These are the activations of a small neural network, seen along a few directions. Each row is one input.
Each table varies a few parts of the input and shows all the possible inputs, shuffled.
Descriptions start from the smaller parts, as in this example, which fits no table here: one of 2 separate values, together with either a single point or one of 9 places along a line or (one of 4 places along a line, together with one of 5 places around a ring).
Shared parts are said once, and a part with two or three values counts as separate values.
(in the rows, 128 means zero)

A family of inputs:
x1: [107 104  99  91 149  80 186  92 140 174 151  87]
x2: [154 159 132 175 129 157  45 169 115  58  81 165]
x3: [ 86 100 117  68  84 113 201 142 160 139 145 121]
x4: [ 99  96 126  75  85 130 217 122 173 147 158 135]
x5: [150 119 146 163 171 160  13 134  83 135  81 150]
x6: [157 186 141 196 170 148  36 164 121 102 118 115]
x7: [170 137 139 182 171 154  21 145  78 114  98 134]
x8: [ 92  97 110 104 129  96 190 125 161 198 156  96]
x9: [139 122 148 146 138 173  31 147  78  83  61 181]
x10: [103  92 118 110 128 113 206 106 175 203 168 111]
x11: [148 188 147 180 138 157  55 178 119  50  97 146]
x12: [123 134 110 107 140  72 193  72 116 162 163  90]
x13: [ 99 107 104  54 106  97 196 108 137 115 141 113]
x14: [117 119 143  96  66 136 231 109 168 148 168 137]
x15: [116 137 117  72  97  87 204  89 113 104 153 116]
x16: [164 157 128 192 162 146  25 155 118 111 102 134]
x17: [120 116 134 130 108 121 221  91 170 203 178 113]
x18: [157 135 145 162 134 166  33 156  79  57  84 160]
Q: Changing only one part turns x17 into x14. The same change can be made to x8. Which row results?
A: x3
Q: Describe the family of inputs behind these rows.
A: one of 2 separate values, together with either one of 4 places along a line or one of 5 places along a line

A family of inputs:
x19: [152 150 129 161 166 125  68 125  93 117 114 119]
x20: [117 128 113 115 124 100 185 112 158 157 161 102]
x21: [100 113 128  49  46 128 217 121 140  63 132 161]
x22: [146 123 120 146 172 120  59 118  80 130 100 123]
x23: [117 125 133 127 107 127 190 126 170 171 165 116]
x24: [152 155 127 172 156 134  71 142 117 109 113 127]
x25: [143 122 142 168 146 165  61 150 126 138 103 150]
x26: [108 100 108  91 146  88 168  91 120 175 143 100]
x27: [127 146 144 105  80 165  86 175 103   7  81 179]
x28: [148 154 148 184 140 162  72 156 134 123 116 142]
x29: [109  93 128 113 115 131 180 121 162 184 151 124]
x30: [116 126 115 105 137  92 179  98 134 163 158  93]
Q: Changing only one part turns x29 into x25. The same change can be made to x20. Which row results?
A: x24
Q: Describe the family of inputs behind these rows.
A: one of 2 separate values, together with either a single point or one of 5 places along a line

A family of inputs:
x31: [ 92 101 116  91 105 113 214 125 183 178 164 110]
x32: [145 147 140 150 124 156  86 151 115  79 102 148]
x33: [109 112 110  71 103  88 228  85 140 161 168 105]
x34: [140 125 132 143 131 147  59 147 101  95  90 150]
x35: [155 152 125 183 165 132  67 135 116 126 110 128]
x36: [135 129 138 145 156 145  55 142  92 121  90 144]
x37: [107  96 128  96  98 121 220 108 173 190 167 122]
x38: [145 159 144 163 126 148  89 158 116  90 118 139]
x39: [141 133 134 138 129 152  71 146 110  80  96 160]
x40: [149 165 140 169 140 140  72 144 124 106 122 126]
x41: [153 129 133 166 167 143  52 140  97 122 109 125]
x42: [ 95 115 102  65 114  75 224  99 148 145 164  92]
x43: [ 99 101 124  84 105 103 226  84 150 171 166 114]
Q: Describe the family of inputs behind these rows.
A: either one of 5 places along a line or one of 8 places around a ring
Q: A walk changes only the place on the line of 5. It starts at x31 and steps to x37. List the rest of the walk in order.
A: x43, x33, x42

A family of inputs:
x44: [155 162 134 167 150 141  53 147  99  81 101 136]
x45: [114 124 133 107 117 123 152 110 121 121 127 135]
x46: [132 132 137 126 114 137 150 131 135 134 141 129]
x47: [132 124 120 135 134 120 145 114 139 154 135 125]
x48: [124 118 121 109 110 127 148 123 139 112 132 135]
x49: [125 113 118 120 131 111 152 121 122 144 139 113]
x50: [121 122 122 105 122 113 142 117 125 140 134 119]
x51: [113 129 126 117 111 126 148 143 145 120 128 131]
x52: [149 132 141 167 149 162  38 156 101 106  88 153]
x53: [118 126 124 122 144 118 139 120 140 151 139 112]
x54: [126 125 133 133 125 130 141 125 141 145 144 120]
Q: Describe the family of inputs behind these rows.
A: either one of 2 separate values or one of 9 places around a ring

A family of inputs:
x55: [161 161 118 197 194 127  11 156 106 111  99 119]
x56: [115 125 128 102  76 139 185 143 163 111 143 142]
x57: [126 133 126 133 142 111 172 101 157 191 173  95]
x58: [139 174 139 146 128 150  32 177 101  27  80 157]
x59: [113 111 125 139 137 113 155 128 160 197 147 104]
x60: [123 131 131  95  81 131 194 128 159 106 152 136]
x61: [118 126 122 140 137 119 163 117 162 196 164 100]
x62: [169 133 139 196 177 150  30 143  89 143 110 132]
x63: [105 111 130 101  75 135 175 150 161 113 129 147]
x64: [118 126 130  91  84 119 201 113 146  98 150 135]
x65: [127 130 129 128 146  96 183  93 143 183 166  91]
x66: [115  95 113 102 152 100 146  98 130 185 144  94]
x67: [ 96 103 125  83  95 140 173 135 147 107 129 152]
x68: [166 148 125 201 189 145  25 147  99 124  97 117]
x69: [107 105 122 121 158 116 155 117 145 192 146 107]
x70: [148 144 159 146 112 173  52 165  84  60  91 169]
x71: [107  95 120  66  94 121 166 120 132 104 127 136]
x72: [146 147 156 151 114 176  53 145 100  66  77 183]
x73: [116 116 113  70  95 108 184 115 121 106 130 134]
x74: [123 117 108 106 152  87 164  93 119 187 146  93]
x75: [113 123 114 121 144  86 177  87 124 178 157  94]
x76: [145 160 146 151 123 169  47 169  94  40  78 155]
x77: [107 121 118  85  86 108 197 109 126  96 140 136]
x78: [168 135 137 202 180 153  31 122 104 151  97 145]
Q: Changing only one part turns x57 into x60. The same change can be made to x78. Which row results?
A: x72
Q: Describe the family of inputs behind these rows.
A: one of 2 separate values, together with either one of 4 places along a line or one of 8 places around a ring
Q: A walk changes only the place on the line of 4. It starts at x78 and steps to x62. List the rest of the walk in order.
A: x68, x55
